Here are a small network's activations along a few directions, averaged over the inputs that share one value of a field.
Values that are neighbours, or in one group, have similar rows; names and order tell nothing.
In the rows, zero is written as 500.
Strong random noise was added to every row along 6 fixed directions; ignore it. To show where, here is one row again and again, with new noise each time:
[322 169 484 541 523 559 627 814 345 527 341 554 504 642 671 624]
[500 357 445 479 439 601 377 475 468 417 572 608 682 582 561 491]
[565 334 640 523 435 486 342 658 454 465 462 652 549 598 582 479]
[699 323 460 455 434 451 505 694 606 397 432 455 467 597 584 561]
[528 342 509 519 474 577 375 521 445 475 535 594 637 549 544 469]
[615 470 661 530 476 384 481 733 488 503 284 499 323 438 573 547]
[681 560 384 526 338 452 404 508 621 447 561 444 737 559 561 553]
[410 677 628 584 446 477 381 487 367 553 381 589 543 345 552 523]


Field Geti:
d19: [601 552 449 453 582 605 495 305 497 512 646 416 476 440 448 358]
d5: [348 603 441 426 441 469 456 437 567 324 555 687 594 595 531 516]
d21: [365 646 493 534 430 532 506 556 392 543 523 515 630 506 569 588]
d4: [688 483 501 492 592 381 556 564 521 564 524 362 392 432 382 388]
d16: [235 695 488 543 570 518 520 464 289 660 493 434 668 446 562 522]
d8: [504 542 588 372 494 513 364 329 514 457 590 581 534 381 485 384]
d15: [712 274 579 509 553 517 400 493 562 533 578 504 390 507 471 437]
d20: [518 566 351 510 503 428 605 440 649 481 504 435 532 523 472 584]
d14: [563 391 356 481 520 657 568 468 524 460 629 369 521 576 468 502]
d18: [575 166 675 434 691 586 427 360 451 470 563 609 280 536 369 214]
d13: [436 462 381 307 533 669 501 220 458 345 676 610 479 545 417 351]
d17: [451 269 359 468 566 512 555 384 510 464 630 484 586 636 488 462]
d24: [646 424 410 716 625 571 494 551 502 749 677 319 802 501 335 435]
d10: [434 497 559 442 378 475 468 591 595 394 452 614 380 679 528 593]
d3: [536 497 130 414 536 470 869 638 658 458 467 222 521 578 476 686]
d2: [624 334 321 564 687 630 567 478 582 597 578 368 520 393 382 448]
d23: [475 726 372 472 498 528 643 358 558 475 490 399 483 398 366 512]
d22: [558 880 571 448 209 314 236 401 722 349 564 705 570 583 542 601]
d6: [561 344 486 507 474 553 525 556 558 507 553 434 440 626 534 522]
d12: [725 320 619 553 401 309 502 698 636 562 548 452 620 747 620 545]
d7: [473 386 610 620 521 482 472 560 477 647 507 598 539 631 411 422]
d25: [556 773 514 489 451 320 484 370 614 424 550 434 523 336 458 451]
d9: [523 498 613 481 497 402 575 723 471 469 224 472 238 393 591 602]
d11: [527 972 508 580 269 402 425 449 613 518 553 470 654 489 445 590]
d1: [619 429 677 530 550 442 466 521 501 598 473 448 357 536 514 394]
Geti is arranged as a network in which each value has 4 neighbours.
How many steps from neighbour to neighbour lead from d11 to d2, at the fewest?
Answer: 2
Which values are neighbours of d15? Give them in the order they are listed.
Answer: d22, d6, d12, d9
Which values are neighbours of d13? Give them in the order they are listed.
Answer: d19, d4, d18, d23
Each value of Geti is a pair of two hidden parts, and every pair occurs once (5 first parts, 5 second parts).
Changing only the second part turns d25 into d13. d2 has the same second part as d25; what does that change turn d2 into?
Answer: d11
Changing only the second part turns d19 into d16. d23 has the same second part as d19; what does that change turn d23 into?
Answer: d3
Changing only the second part turns d22 into d10. d15 has the same second part as d22; what does that change turn d15 into?
Answer: d6

Field Maz:
m5: [188 504 534 618 621 580 620 317 291 717 549 571 549 451 395 383]
m8: [863 440 911 518 612 218 562 818 617 721 323 271  93 460 501 455]
m6: [185 335 287 649 565 518 733 552 265 721 553 337 911 609 679 551]
m4: [368 769 294 500 332 376 533 501 641 403 537 543 656 718 548 685]
m9: [197 397 369 469 429 483 850 690 424 466 198 444 334 504 773 803]
m1: [637 572 301 410 422 562 448 431 778 334 668 542 638 546 336 554]
m2: [586 759 379 383 413 642 382 284 590 244 518 494 520 407 427 514]
m7: [732 186 383 410 548 570 439 648 538 417 506 458 546 527 536 500]
m3: [886 552 562 668 414 400 329 536 611 596 660 363 569 506 435 354]
Maz is arranged as a 3 by 3 grid.
Which values are neighbours of m9? Give them in the order they are listed.
Answer: m6, m7, m3
Which values are neighbours of m1? Give them in the order they are listed.
Answer: m4, m2
Each value of Maz is a pair of two hidden parts, and every pair occurs once (3 first parts, 3 second parts).
Changing only the second part turns m9 into m4. m6 has the same second part as m9; what does that change turn m6 into?
Answer: m5
